A small network was shown many inputs. Here are its activations along a few directions, one row for each input.
In each table, some parts of the input vary, and every possible input appears once, in random order.
A made-up example of a description, with smaller parts first: values(3) and (point or ring(9) or (line(4) and ring(5))).
Shared parts are said once, and a part with two or three values counts as separate values.

Other details of the inputs vary at random and push rows far along two fixed directions, the same in every table; ignore that.
These rows show it; all are for the same input, with only those details redrawn:
[14, 17, 22, 2, 5, -1, 4, 17, 0, 22, 0, 8, -3]
[18, -2, -10, -3, -18, 7, -28, -25, 2, 11, 8, 3, -7]
[20, -2, -9, -3, -18, 5, -29, -23, 3, 8, 10, 3, -5]
[16, -2, -10, -2, -17, 8, -28, -24, 3, 13, 9, 1, -7]
[17, 15, 23, 3, 2, -2, 3, 19, 1, 18, 1, 8, 0]
[19, -2, -9, -3, -18, 6, -29, -23, 3, 8, 9, 3, -6]
[-35, -10, 5, -11, 29, -17, 3, 27, -32, 5, 17, 27, 21]
[19, -5, -10, 0, -20, 8, -27, -22, 5, 9, 10, 4, -5]

A family of inputs:
row 1: [19, -10, -10, 2, -15, -2, -33, -21, 16, 15, 8, 5, 0]
row 2: [-39, -35, -42, -18, 17, 2, -12, -13, -20, -34, 13, 2, 10]
row 3: [9, -3, -28, 18, -18, 14, 6, -23, 6, -30, 5, -22, -18]
row 4: [5, 23, 3, 14, 7, -3, 22, 22, 4, -14, -10, -22, -12]
row 5: [-1, 18, 1, 17, -7, -25, 16, 23, 19, 13, -19, -8, -14]
row 6: [9, 8, 9, 8, 10, 19, 33, 18, 6, -10, -8, -13, -12]
row 7: [-46, -15, 30, 3, 35, -18, 10, -2, -26, -5, 7, 22, 38]
row 8: [16, 17, 22, 2, 3, -1, 3, 19, 0, 19, -1, 8, -1]
row 9: [25, -3, -11, 3, -5, 23, -20, -28, -1, -4, 16, -5, 1]
row 10: [-50, -6, -13, -1, 18, -34, 14, 37, -21, -16, 3, 7, 7]
row 11: [-36, -34, -32, -28, 1, -10, -21, -11, -18, -14, 19, 19, 16]
row 12: [17, -9, -17, -13, -17, 14, -14, -23, 6, 1, 0, -9, -5]
row 13: [-41, -31, -35, -27, 1, -16, -22, -16, -13, -4, 12, 22, 19]
row 14: [18, -8, -15, -6, -11, 31, 1, -30, 6, -14, 12, -9, -9]
row 15: [6, 15, 2, 15, -2, -10, 23, 25, 2, -3, -16, -18, -15]
row 16: [21, 13, 21, 13, 17, 23, 25, 7, -6, 4, 11, 2, -2]
row 17: [-8, 11, 35, 10, 4, -6, 16, 0, 19, -6, -28, -13, 5]
row 18: [9, 8, 8, -2, 2, 3, 20, 25, 5, 0, -22, -8, -12]
row 19: [3, -6, -26, -6, -24, -3, -21, -17, 22, 3, -16, -5, -12]
row 20: [-29, -16, 3, -8, 36, -10, 11, 23, -38, 1, 15, 24, 22]
row 21: [-12, 16, 27, 27, -3, -16, 21, 2, 15, -9, -24, -22, 3]
row 22: [1, 12, 9, -2, -1, -5, 12, 28, 15, 8, -17, -6, -13]
row 23: [17, 14, 15, -6, 9, 15, 23, 15, 2, 3, -6, -5, 2]
row 24: [-1, 10, 42, 3, 1, 0, 18, -4, 15, 2, -19, -4, 15]
What is each input in this table made of? -> line(4) and (point or line(5))
Changing only the line(4) part turns row 17 into row 24. The same change can be made to row 22. Which row results? -> row 11
List by row number the other rows that have the line(4) part in common with row 15. -> row 3, row 4, row 5, row 10, row 21
Start at row 5 and move only the line(4) part, one step at a time. The first step leads to row 19. Which rows follow, in order? -> row 13, row 1

A family of inputs:
row 25: [1, -4, -5, 4, -9, 1, -8, -16, 5, -4, -1, -4, -2]
row 26: [5, -4, -9, -4, -5, 11, -4, -11, 2, -4, 3, -3, -2]
row 27: [3, 5, 5, 6, 6, 2, 9, 7, -3, -1, 2, -2, -1]
row 28: [3, -3, -5, 1, -10, 2, -9, -17, 6, -4, -2, -5, -1]
row 29: [7, 2, -6, 0, -9, -1, -4, -3, 6, 1, -3, -5, -6]
row 30: [-1, 7, 3, 6, 3, -6, 6, 12, 0, 3, -3, -1, -3]
row 31: [3, 4, 7, 0, 8, 4, 10, 9, -3, 0, -2, 0, 0]
row 32: [9, 1, -2, 3, -5, 7, 0, -7, 2, -4, 3, -4, -5]
row 33: [6, -3, -8, 0, -5, 8, -5, -12, 0, -5, 4, -4, -3]
row 34: [-2, 6, 10, 8, 4, -5, 8, 5, 2, 1, -5, -2, 2]
row 35: [3, -5, -16, 1, -12, 0, -13, -14, 4, -5, 2, -3, -7]
row 36: [11, 2, -1, -2, -7, -1, -10, -3, 3, 11, 2, 6, -2]
row 37: [-3, 3, 10, 1, 3, -2, 6, 5, 3, 0, -6, -1, 3]
row 38: [6, 1, -6, -1, -8, 1, -5, -2, 6, 1, -4, -4, -6]
row 39: [6, 5, 12, -2, 8, 3, 3, 8, -6, 10, 6, 7, 3]
row 40: [-48, -30, -27, -18, 19, -15, -8, 3, -26, -15, 15, 16, 18]
row 41: [2, 5, 16, 0, 5, -3, 0, 5, -1, 12, -1, 8, 6]
row 42: [-11, 10, 24, -1, 16, -6, 25, 28, -1, 6, -9, 4, 7]
What is each input in this table made of? -> values(3) and (point or line(5))
Changing only the values(3) part turns row 35 into row 32. The same change can be made to row 29. Which row results? -> row 33
List by row number the other rows that have the values(3) part in common with row 37. -> row 25, row 28, row 34, row 41, row 42
